Each row below holds a small network's activations on one input, seen along a few directions.
In each table, some parts of the input vary, and every possible input appears once, in random order.
A made-up example of a description, with smaller parts first: one of 6 places along a line, together with either a single point or (one of 2 separate values, together with one of 5 places around a ring) or one of 11 places along a line.
Shared parts are said once, and a part with two or three values counts as separate values.
In the rows, 128 means zero.

Other details of the inputs shift rows strongly along two fixed directions, in all tables alike. That doesn't count.

A family of inputs:
x1: [153  90  96  62 100 160  51  74  87  38 129 131 132 112  11]
x2: [ 87 157 109 132 123 119 128 133 153 152 128 126 135 121 137]
x3: [131 160 126 153 146  72 145 164 110 148 157 136  99 151 176]
x4: [116 135 136 132 142 114 158 137 150 153 116 109 113 128 175]
x5: [101 130 134 131 126 140 143 123 170 153  98 113 138 107 141]
x6: [156  74 117  58  94 184  70  65 118  40  91 104 146 100  18]
x7: [102 133 136 133 125 141 149 121 173 154 105 112 147 102 135]
x8: [146  81 118  94 111 210  59  85  95  59 124 169 156 141  18]
x9: [127 140 140 169 133  71 144 166 117 163 171 132 115 128 159]
x10: [185 117 171 165 158  60 179 177  69 139 164 130  86 160 211]
x11: [147 138 150 151 148  87 170 160 117 148 137 114 101 144 202]
x12: [100 177  84 129 133 137 127 127 144 141 111 127 135 138 147]
x13: [236  47 186 151 132 110  89 155   7  72 218 182 103 167  64]
x14: [ 80 167  94 129 120 130 129 117 163 155 116 126 133 123 136]
x15: [103 137 129 122 124 142 147 117 166 152 100 111 131 117 146]
x16: [105 144 113 109 129 157 141 114 168 132  86 116 140 125 152]
x17: [ 76 149 102 115 108 182 134  97 218 154  68 110 184  84 120]
x18: [123 143 142 165 134  72 146 169 118 161 168 130 112 128 156]
x19: [163 131 159 166 156  44 147 181  71 143 196 140  74 162 178]
x20: [103 130 129 129 121 154 138 113 178 149 101 114 155  99 132]
x21: [207  43 195 115 135 154 101 125  50  69 163 153 111 155  68]
x22: [ 70 194  50 106 118 177 120  96 174 144  69 129 171 127 134]
Each input here is: one of 2 separate values, together with either a single point or one of 10 places along a line.
Changing only the choice among 2 separate values turns x17 into x13. The same change can be made to x11. Which row results?
> x12

A family of inputs:
x23: [146 108 163 138 134  91 137 147 119 132 148 114 107 119 141]
x24: [121 128 158 151 135  67 156 159 139 157 142 104 105 109 169]
x25: [150 117 161 150 139  71 162 157 118 148 155 111 102 121 173]
x26: [ 40 191  79 122 122 158 163 109 240 185  48  87 166  91 179]
x27: [ 97 129  93 112  99 211  88  89 166 119 100 150 191 107  51]
x28: [157  89 137 104 119 179 108  98 112  90 108 133 141 134  84]
x29: [159  97 173 151 149 114 149 142 100 138 158 137 107 148 146]
x30: [126 132  92 103 128 184  98  98 129  96 102 146 153 140  89]
x31: [145 132 148 156 148  85 145 160  90 146 171 149 100 157 160]
x32: [174  92 172 138 139 132 135 143  90 110 149 139 113 151 129]
x33: [117 137 109 123 128 151 117 122 125 123 122 148 137 143 121]
x34: [ 63 178  99 128 120 120 166 125 211 181  73  87 151  87 184]
x35: [136 112  94  91 114 190  84  83 108  75 107 146 154 132  57]
x36: [ 58 202  80 132 127 125 152 133 193 178  94 112 146 118 183]
x37: [142 111 109  99 114 159  96 102 101  85 135 144 139 135  72]
x38: [129 130 132 142 128  78 123 149 102 133 160 125 102 132 129]
x39: [114 169 107 140 129  99 141 139 140 152 128 121 121 131 166]
x40: [170  89 172 141 139 131 133 142  91 116 148 144 111 148 132]
x41: [149 126 135 132 129  95 112 143  95 119 163 132 103 134 117]
x42: [149  86 135  88 113 188  90  88 126  73 106 133 148 116  55]
x43: [145 134 141 148 133  60 132 160  95 134 169 126  92 135 151]
What is each input in this table made of?
> either a single point or (one of 2 separate values, together with one of 10 places along a line)
Change only the choice among 2 separate values in x34. List by row number the other rows that result.
> x35

A family of inputs:
x44: [120 140 112 139 122 134 108 133 128 128 133 138 139 131 109]
x45: [126 112 147 136 124 152 126 129 146 132 118 129 141 121 119]
x46: [152 111 136 132 134 122 113 134  77 107 162 155 116 152 109]
x47: [109 168 113 153 137  84 157 149 138 170 136 122 120 127 185]
x48: [129 141 105 114 130 130 120 118 120 113 120 126 125 137 127]
x49: [110 131 106 112 118 181 119 104 158 122  95 134 165 122 107]
x50: [116 156 127 143 137  85 163 151 145 159 126 108 111 126 190]
x51: [127 123 119 114 109 111 117 120 131 115 123 108 135 100 108]
x52: [167 107 141 128 131 131 122 128  81 103 143 144 119 150 122]
x53: [105 122 109  99 101 151 113  95 173 115  97 104 157  81  87]
x54: [128 139 111 131 126 140 119 124 125 127 124 142 142 132 121]
x55: [115 111 145 118 128 143 128 118 146 128 110 116 123 122 120]
x56: [172 111 139 144 132 121 109 143  80 104 157 151 123 147 107]
x57: [128 112 139 117 113 121 126 115 150 125 118 100 138  88 108]
x58: [130 124 128 113 128 141 128 116 138 117 112 116 126 126 128]
x59: [102 154 129 148 129 127 155 139 181 170 103 108 147 107 167]
x60: [129 135 114 113 126 136 123 118 124 114 110 119 127 136 130]
x61: [174 112 136 121 138 111 112 134  76  92 150 139 104 153 118]
x62: [142 137 143 166 142  67 143 166  88 151 175 139  98 147 166]
x63: [127 105 151 132 128 153 132 127 140 135 123 131 138 125 120]
x64: [103 137 152 147 135  94 167 152 156 173 127 107 109 118 183]
x65: [127 122 128 124 130 152 136 117 139 129 117 131 141 124 126]
x66: [131 131 120 109 127 138 124 120 136 113 108 116 125 129 130]
x67: [129 134 113 117 126 141 128 118 122 120 115 126 131 135 131]
x68: [123 108 147 128 127 153 136 121 142 138 119 130 135 124 123]
x69: [168  93 157 133 135 137 126 134  96 108 149 148 125 140 116]
x70: [130 134 118 133 124 145 120 129 131 123 117 134 146 129 121]
x71: [112 141 113 132 123 136 112 127 131 137 143 146 134 133 106]
x72: [123 140 106 118 128 135 125 121 121 119 122 138 132 135 126]
x73: [116 143 104 116 129 130 114 121 121 117 126 128 123 137 119]
x74: [109 140 114 129 127 137 116 122 126 132 140 146 132 136 109]
x75: [167 103 144 132 135 132 124 131  80 108 149 150 124 149 117]
x76: [131 119 141 114 131 139 127 117 143 119 106 113 122 122 126]
x77: [130 128 121 120 128 149 134 118 131 124 116 128 137 130 131]
x78: [125 138 111 130 127 139 122 124 123 128 126 139 140 133 124]
x79: [106 135 151 154 136 100 166 154 160 178 132 115 121 118 182]
x80: [170 107 140 124 134 120 120 130  79  97 145 137 110 152 122]
x81: [133 119 137 131 128 147 133 125 138 131 122 136 143 125 125]
x82: [146 110 128 124 123 171 108 117 122 101 118 142 153 133  92]
x83: [125 137 112 123 130 139 127 121 119 124 126 141 137 135 126]
x84: [114 139 117 136 123 136 110 127 133 136 142 146 134 135 103]
x85: [162  71 175 127 119 106 117 132 101 105 159 119 112 106  89]
x86: [173  94 157 129 135 132 129 127  91 106 147 141 117 143 121]
x87: [144 142 143 152 146  54 136 167  95 141 178 128  80 148 163]
x88: [222  60 189 144 146 113 121 154  30  85 192 167 102 168 107]
x89: [116 130 110 119 109 104 105 122 127 119 136 113 129 101  98]
x90: [109 132 103 108 120 182 123 100 154 120  93 135 161 122 108]
x91: [131 123 128 112 128 137 126 118 141 115 110 114 122 124 127]
x92: [112 142 110 129 125 138 113 119 129 135 138 147 133 133 106]
x93: [100 148 129 128 134 118 154 128 170 156 100  99 126 113 166]
x94: [119 144 104 114 128 125 111 122 124 114 124 127 120 136 121]
x95: [110 146 105 118 126 131 110 120 130 123 131 133 122 136 112]
x96: [135 121 131 119 128 142 134 118 133 122 119 125 129 127 130]
x97: [116 146 145 144 139  91 165 149 151 162 123 102 110 120 186]
x98: [109 136 100  96 120 171 117  98 154 110  87 116 146 123 110]
x99: [111 142 104 119 127 131 115 123 122 118 128 137 127 136 118]
x100: [103 136 151 147 136  89 165 152 156 169 127 104 106 118 180]
x101: [115 129 114 120 108 104 103 121 131 123 145 117 127 102  90]
x102: [ 92 148  87 112 115 171 105 104 151 127 105 141 158 123  97]
x103: [110 160 126 160 134  91 159 157 145 171 129 120 128 127 186]
x104: [129 122 113 123 119 161  96 116 114 108 132 153 145 139  83]
x105: [ 97 157 117 146 126 126 150 136 181 164 107 112 147 108 163]
x106: [136 116 144 133 129 152 133 124 140 131 116 131 143 125 128]
x107: [130 136 114 110 126 133 119 120 126 111 109 117 123 133 129]
x108: [133 117 144 124 129 151 137 118 136 129 112 125 137 126 130]
x109: [133 116 140 127 131 155 136 122 140 132 116 127 143 124 127]
x110: [126 130 109 116 110 106 112 118 128 117 128 111 133  99 104]
x111: [111 129 108 101 119 172 120  96 158 115  92 119 146 117 109]
x112: [125 131 115 125 125 147 127 122 129 127 119 136 144 133 127]
x113: [159  80 175 130 133 138 128 132  95 113 146 140 114 140 113]
x114: [153 111 145 147 128 116  99 147  90 116 172 155 118 145  92]
x115: [ 83 144 133 129 131 115 149 132 182 162  99  97 119 106 159]
x116: [114 146 146 147 140  92 169 150 151 167 124 104 113 119 189]
x117: [137 139 145 158 144  59 143 166  93 151 185 140  87 149 161]
x118: [142 136 148 158 147  57 141 168  88 146 187 140  85 151 158]
x119: [116 138 110 121 128 132 119 125 118 123 134 141 128 137 118]
x120: [123 140 104 116 131 134 123 121 121 116 122 132 130 134 124]
x121: [119 145 146 154 140  98 170 148 152 173 126 111 121 120 189]
x122: [128 118 126 115 111 113 122 121 139 117 125 108 136  96 109]
x123: [132 128 121 117 128 141 132 119 129 120 117 126 130 133 132]
What is each input in this table made of?
> one of 8 places along a line, together with either a single point or one of 9 places along a line
Changing only the place on the line of 8 turns x68 into x92. The same change can be made to x79. Which row results?
> x71
Changing only the place on the line of 8 turns x93 into x48. The same change can be made to x121. Which row results?
> x47
Changing only the place on the line of 8 turns x103 into x63. The same change can be made to x51. Which row results?
> x85
List by row number the other rows that have the place on the line of 8 in common with x62.
> x44, x46, x73, x89, x94, x99, x102, x104, x119
Start at x107 and move only the place on the line of 9, one step at a time. The first step leads to x60. Which rows follow, in order?
> x80, x67, x52, x75, x112, x103, x70
